These are the activations of a small neural network, seen along a few directions. Each row is one input.
Each table varies a few parts of the input and shows all the possible inputs, shuffled.
A made-up example of a description, with smaller parts first: one of 4 places along a line, together with either a single point or one of 9 places around a ring or (one of 3 separate values, together with one of 8 places around a ring).
Shared parts are said once, and a part with two or three values counts as separate values.
(in the rows, 128 means zero)

Other details of the inputs shift rows strongly along three fixed directions, in all tables alike. That doesn't count.

A family of inputs:
r1: [137 131 128 120 129 133 123 128 136 123 143]
r2: [143  78 199 105 166 152 147 131 133 124  21]
r3: [123 131 120 120 129 135 121 128 135 131 139]
r4: [ 88 104 143 192  95  99 103 149 120 110 152]
r5: [121 125 119 119 130 128 124 127 136 133 139]
r6: [135 134 136 138 112 156 178  98 103 137  96]
r7: [124 126 113 119 130 121 123 122 121 122 130]
r8: [ 84  99 132 179 111 100 109 151 147 106 144]
r9: [144 134 154 156 121 162 163 106  99 148 101]
r10: [149 122 113 121 124 131 127 154 122 142 134]
r11: [129 127 122 115 130 126 118 125 115 133 136]
r12: [136 135 121 128 129 131 110 125 123 138 137]
r13: [121 131 113 125 132 132 126 127 139 125 134]
r14: [128 144 121 116 128 120 121 130 133 136 135]
r15: [122 127 124 115 134 133 126 126 130 132 146]
r16: [143 131 121 127 128 127 112 119 129 137 139]
r17: [127 136 113 124 129 133 125 128 140 121 133]
r18: [127  78 151  68 166 127 102 140 154 124  82]
r19: [121 127 112 123 137 127 133 122 136 127 139]
r20: [ 95 110 158 208  87 127 159 125 107 112 113]
r21: [ 86 109 146 202 102 110  98 152 115 118 148]
r22: [ 92 109 170 218  81 143 160 128  97 128 108]
r23: [140 140 127 121 127 118 122 128 140 132 133]
r24: [128 125 119 118 127 120 125 120 120 121 135]
r25: [147 122 114 123 124 133 126 156 119 145 144]
r26: [135 134 120 120 132 131 125 126 138 115 142]
r27: [147 120 118 125 128 135 130 152 116 144 142]
r28: [139 146 145 142 121 153 173 109 120 136  92]
r29: [139 134 143 143 124 162 174  98 101 137  92]
r30: [139 131 114 125 129 122 115 120 134 125 129]
r31: [126 140 126 114 133 116 125 131 125 133 141]
r32: [141 133 116 128 132 122 119 118 130 123 132]
r33: [123 139 115 116 129 113 132 128 133 127 130]
r34: [129 132 117 121 136 129 116 122 117 127 135]
r35: [149 127 103 116 127 126 128 152 126 132 136]
r36: [134 128 135 130 129 161 180 101 122 141  97]
r37: [131 144 128 117 136 122 122 131 125 136 139]
r38: [125 132 125 115 133 137 121 128 128 130 146]
r39: [124 139 118 117 135 113 133 127 130 125 132]
r40: [126 137 127 118 130 112 135 127 128 123 134]
r41: [124 133 117 119 136 136 125 126 131 124 143]
r42: [140 137 149 145 114 168 171 100  96 150 100]
r43: [128 144 126 118 129 124 122 132 128 137 137]
r44: [130  64 159  59 166 120  86 144 145 120  61]
r45: [143 139 132 124 133 118 122 129 134 132 137]
r46: [135 146 140 137 118 136 181 106 115 132 111]
r47: [130 133 117 120 126 128 113 123 122 137 134]
r48: [135 136 115 118 132 127 126 125 142 115 139]
r49: [136 141 122 123 129 116 125 128 140 122 127]
r50: [132 146 119 125 136 119 123 129 135 123 132]
r51: [136 132 123 118 126 134 122 127 139 125 143]
r52: [135 132 123 118 126 132 124 128 141 124 136]
r53: [141 135 143 128 131 167 167 108 119 129 103]
r54: [134 146 122 120 128 121 119 131 137 135 134]
r55: [129 138 128 113 123 114 130 129 129 131 139]
r56: [129 134 123 120 128 138 119 130 135 128 142]
r57: [142 138 139 147 119 160 168 102 109 138  93]
r58: [ 99 124 150 191 113 111 119 150 128 111 130]
r59: [123 125 119 120 134 127 133 122 135 123 144]
r60: [131 134 116 127 124 128 128 127 143 116 135]
r61: [143 131 117 123 137 122 112 120 129 126 136]
r62: [122 131 115 125 136 132 127 126 136 123 137]
r63: [135 144 127 122 130 124 119 132 132 136 135]
r64: [125 139 122 114 126 115 126 131 132 134 134]
r65: [ 93  28 196 148 152 107  62 175 154 106  50]
r66: [141 134 152 134 124 169 168 110 114 137 108]
r67: [144 130 124 129 132 123 111 121 127 135 141]
r68: [132 127 121 114 120 122 119 121 122 130 139]
r69: [126 137 121 115 125 110 135 126 135 123 129]
r70: [141 139 128 122 129 119 120 129 137 133 137]
r71: [120 126 121 116 131 133 124 127 132 134 144]
r72: [124 143 117 119 131 119 127 129 135 127 128]
r73: [135 135 114 126 136 126 116 122 126 125 131]
r74: [ 86 120 144 191 111 104 119 152 130 109 131]
r75: [122 129 124 119 129 138 120 130 131 132 142]
r76: [ 87 102 140 173 107 108 106 151 139 113 153]
r77: [127 127 126 113 131 129 129 123 132 128 148]
r78: [ 90 112 136 185 111 114 110 153 140 101 140]
r79: [129 136 119 120 126 136 121 129 137 128 138]
r80: [126 125 114 119 135 123 134 121 140 124 140]
r81: [142 121 113 132 128 132 133 152 119 134 142]
r82: [128 128 113 115 120 117 124 120 127 121 132]
r83: [123 127 115 118 131 124 121 123 117 124 135]
r84: [128 146 121 118 139 121 125 129 127 127 136]
r85: [136 145 149 139 113 139 175 110 109 139 120]
r86: [121 127 115 118 137 131 130 124 133 127 144]
r87: [136 134 118 126 138 129 114 124 122 128 133]
r88: [126 129 117 118 121 122 117 124 122 133 134]
r89: [127 133 111 121 129 126 118 122 125 127 129]
r90: [137 144 128 123 136 121 118 132 130 134 139]
r91: [146 126 105 125 129 126 132 149 123 130 143]
r92: [137 146 144 135 107 140 178 107 115 140 113]
r93: [123  72 173  68 182 126 111 147 141 119  45]
r94: [138 142 123 124 134 114 124 127 138 120 131]
r95: [135 134 118 127 127 127 109 126 127 137 134]
r96: [124 138 125 115 127 118 126 132 128 134 137]
Description of these inputs: one of 6 places around a ring, together with either a single point or (one of 3 separate values, together with one of 5 places along a line).
The inputs of r69 and r85 match in every part but the place on the ring of 6. If r89 is changed in the same way as r69 into r85, which row does it become?
> r21
The inputs of r75 and r41 match in every part but the place on the ring of 6. If r16 is changed in the same way as r75 into r41, which row does it become?
> r61
The inputs of r33 and r31 match in every part but the place on the ring of 6. If r8 is changed in the same way as r33 into r31, which row does it become?
> r77
Change only the choice among 3 separate values in r18. List by row number the other rows that result.
> r44, r92
Start at r83 and move only the place on the ring of 6, one step at a time. The first step leads to r11. Which rows follow, in order?
> r22, r88, r6, r7

A family of inputs:
r97: [152 139 102  98 131 116 114 122 128 131 137]
r98: [104 126 162 145 134 125 120  89 140 109  94]
r99: [137 174 174 147 114 165 206  44  98 143  70]
r100: [130 167  93 177  99 108 110 137 114 143 199]
r101: [146 141 141 146 108 148 185 100 110 134  96]
r102: [151 129 122 104 146 124 109 130 114 147 119]
r103: [137 137 105  91 132 123 106 124 114 142 155]
r104: [ 92  74 153 153 119 126 103 144 122 112 112]
r105: [117 103 157 125 139 134 125 139 118 128  91]
r106: [124 118 145 121 136 140 126 138 125 133 112]
r107: [144 141  97  93 147 133 123 120 140 124 146]
r108: [124 110 141 119 144 141 151 123 132 118  80]
r109: [119  93 150 114 135 147 152 116 130 127  97]
r110: [109 157 131 222  80 128 151 136 104 133 171]
r111: [152 155 110  86 146 114 123 132 143 130 138]
r112: [106  87 153 168 129 133  96 160 132 123 117]
r113: [147 141 124  86 153 131 125 131 135 134 123]
r114: [143 123 145 119 129 127 131 136 139 128 111]
r115: [ 91  97 133 160 119 117 105 146 129 106 130]
r116: [114  88 152 163 129 123 105 151 134 112 107]
r117: [125 148 141 149 104 144 183 103 100 142 128]
r118: [148 143 114  80 142 101 119 132 138 128 121]
r119: [144 116 147 130 138 137 124 137 130 133 113]
r120: [162 175  97 121 109 138 166  98 121 138 156]
r121: [156 172 103 123 120 145 186  92 116 134 127]
r122: [130 122 128 121 128 118 140 126 135 119 102]
r123: [ 97 148 147 161 119 109 108 101 146 111 137]
r124: [144 160 147 158 108 145 198 104 103 138 102]
r125: [103 106 136 171 121 112  87 164 126 126 141]
r126: [122 104 144 164 114 121 102 154 131 131 127]
r127: [131  86 157 134 132 138 120 134 120 130  70]
r128: [122 138  91  93 142 120 129 119 141 120 141]
r129: [122 119 111  89 141 123 140 114 135 126 125]
r130: [ 99 101 129 168 122 111  98 152 129 107 132]
r131: [119 157 134 158  98 139 193 103 104 140 132]
r132: [123 123 151 159 105 153 152 124 102 144 124]
r133: [140 127 144 119 127 127 140 134 144 125 107]
r134: [142  94 159 122 135 143 134 131 128 128  77]
r135: [131 149 106  89 143 117 119 126 130 131 144]
r136: [135 171  94 176  84 106 120 135 125 132 206]
r137: [123 112 154 114 143 155 156 127 142 127  89]
r138: [131 181 104 175  97 137 160 117 122 132 188]
r139: [165 175 116 114 113 134 164 109 119 147 139]
r140: [119  87 149 140 139 147 119 136 119 123  82]
r141: [136 112 117  95 134 148 121 115 124 133 137]
r142: [128 137  93  89 145 128 128 119 149 123 147]
r143: [114 183  99 164  97 120 164 114 115 131 177]
r144: [136 143 107  87 145 133 119 128 147 129 153]
r145: [115 111 120 130 131 127  87 150 138 125 154]
r146: [141 132 119  98 148 120 110 135 121 135 125]
r147: [ 90 104 133 164 118 122 116 144 142 106 139]
r148: [135 125 121  83 142 135 132 122 140 135 139]
r149: [ 94  93 147 148 130 127 127 139 133 109 101]
r150: [102  93 157 159 125 135 114 153 136 117 118]
r151: [125 129 120  82 145 118 121 134 145 131 133]
r152: [130 149 126  81 153 118 110  77 141 115 107]
r153: [156 139 123  78 155 132 131 127 148 129 117]
r154: [130 157 143 165 109 148 194 109 104 135 108]
r155: [101 106 115 117 130 106 109 134 137 114 145]
r156: [127 137 173 103 150 138 136  83 135 129  67]
r157: [104 108 143 158 120 130 103 153 124 129 129]
r158: [124 123  95 138 117 100  72 149 140 123 173]
r159: [ 94  93 153 162 123 119  96 157 119 122 113]
r160: [101 115 101 126 119  95  88 139 133 112 177]
r161: [140 120 143 126 137 120 124 135 114 137 106]
r162: [122  99 139 118 128 143 136 120 125 126 121]
r163: [135 112 134 130 136 131 126 128 121 124 103]
r164: [136 138 125  86 149 135 127 130 137 134 125]
r165: [117 132 118 122 138  98  99 148 134 119 144]
r166: [138 111 148 116 146 144 153 122 137 121  79]
r167: [155 132 116  87 152 135 130 118 138 126 118]
r168: [131 165 142 173 103 153 193 113 112 136 123]
r169: [127  97 157 120 131 151 142 128 126 134 106]
r170: [124 146 106 130 129  85  85 157 145 119 177]
r171: [103 113 132 163 124 123 131 141 142 108 125]
r172: [116 129 143 157 108 102 124 151 140 117 125]
r173: [126 129  99 129 131 119  97 138 137 117 166]
r174: [141 117 157 113 135 122 138 131 123 131  82]
r175: [129 128 122  85 143 120 116 134 138 133 140]
r176: [158 168 108 119 113 142 179  95 126 136 134]
r177: [113 121 107 125 138 107 102 141 141 109 142]
r178: [141 120 112  94 141 155 120 117 128 132 129]
r179: [111 137 107 166 101 136 129 122 112 123 159]
r180: [144 128 120 104 145 131 111 130 114 144 121]
r181: [161 140 104  97 146 136 105 128 131 145 149]
r182: [132 114 153 118 148 147 147 133 142 124  91]
r183: [111 119 141 173 118 107 107 158 143 112 146]
r184: [128 133 154 151 107 152 176 108  93 144 113]
r185: [160 148 110  93 145 119 111 133 128 143 145]
r186: [121  88 155 127 130 149 120 137 126 132 110]
r187: [129 120 119 132 125  99  79 159 133 136 147]
r188: [151 153 106  92 143 107 119 127 127 134 142]
r189: [156 142 105  98 133 113 104 128 117 149 138]
r190: [ 85  97 130 159 114 112 129 137 142 114 141]
r191: [109  96 156 165 129 130 108 157 135 117 118]
r192: [130 153 134 190  85 118 153 125  99 139 145]
r193: [112 113 133 157 124 111 119 141 132 109 120]
r194: [114 115 129 121 128 111  96 150 132 127 151]
r195: [151 136  95 103 141 130 108 119 122 136 137]
r196: [104 170  94 181  81 117 155 120 130 129 212]
r197: [116 116 155 115 144 140 142 137 140 126  90]
r198: [162 147 110  89 135 114 112 133 130 144 142]
r199: [149 145 107 135 121 165 148 105 111 141 141]
r200: [140 135  98  90 140 139 120 117 134 127 153]
r201: [156 118 118 101 148 149 117 120 126 138 113]
What do these inputs look like to the network?
> one of 5 places around a ring, together with either a single point or (one of 4 places along a line, together with one of 5 places along a line)
The inputs of r167 and r193 match in every part but the place on the ring of 5. If r190 is changed in the same way as r167 into r193, which row does it become?
> r129
The inputs of r185 and r119 match in every part but the place on the ring of 5. If r168 is changed in the same way as r185 into r119, which row does it become?
> r182
Start at r108 and move only the place on the line of 4, one step at a time. The first step leads to r177. Which rows follow, in order?
> r130, r140
Start at r176 and move only the place on the line of 4, one step at a time. The first step leads to r120. Which rows follow, in order?
> r134, r158

A family of inputs:
r202: [117 112 140 189  94 135 130 144 114 127 139]
r203: [135 117 146 117 122 204 248 104 118 140  93]
r204: [117 119 114 101 144 127 106 123 147 112 128]
r205: [141 123 131 101 151 127 120 129 143 125 113]
r206: [152 123 149  90 153 117 122 142 133 131  92]
r207: [151  97 145 106 142 159 119 140 108 160  96]
r208: [147  94 146  97 146 149 109 134 117 148 105]
r209: [ 90 140 152 180  98  93 138 124 136 112 126]
r210: [161 196  71 112 113 151 147  85 106 154 206]
r211: [155 220  56 113 112 131 163  76 129 140 205]
r212: [ 93 145 154 189 101 115 149 123 134 114 121]
r213: [ 77 109  86 123 144  73  25 162 157  94 196]
r214: [136 113 123  98 145 137 106 130 140 125 125]
r215: [118 108 135 191  94 137 126 158 110 134 132]
r216: [105 140 160 189 103 112 138 139 128 117 126]
r217: [158 123 149  98 151 128 132 145 120 141  82]
r218: [125 123 141 197 102 128 145 154 109 131 126]
r219: [112 113 120 100 146 118 104 116 127 117 128]
r220: [117 120 116 100 137 115 115 114 139 113 125]
r221: [158 118 137  99 148 133 130 133 127 136  99]
r222: [123 133 116  98 142 101 117 115 147 118 126]
What do these inputs look like to the network?
> either a single point or (one of 4 places along a line, together with one of 5 places along a line)
Change only the place on the line of 4 in r202. List by row number the other rows that result.
> r206, r208, r221
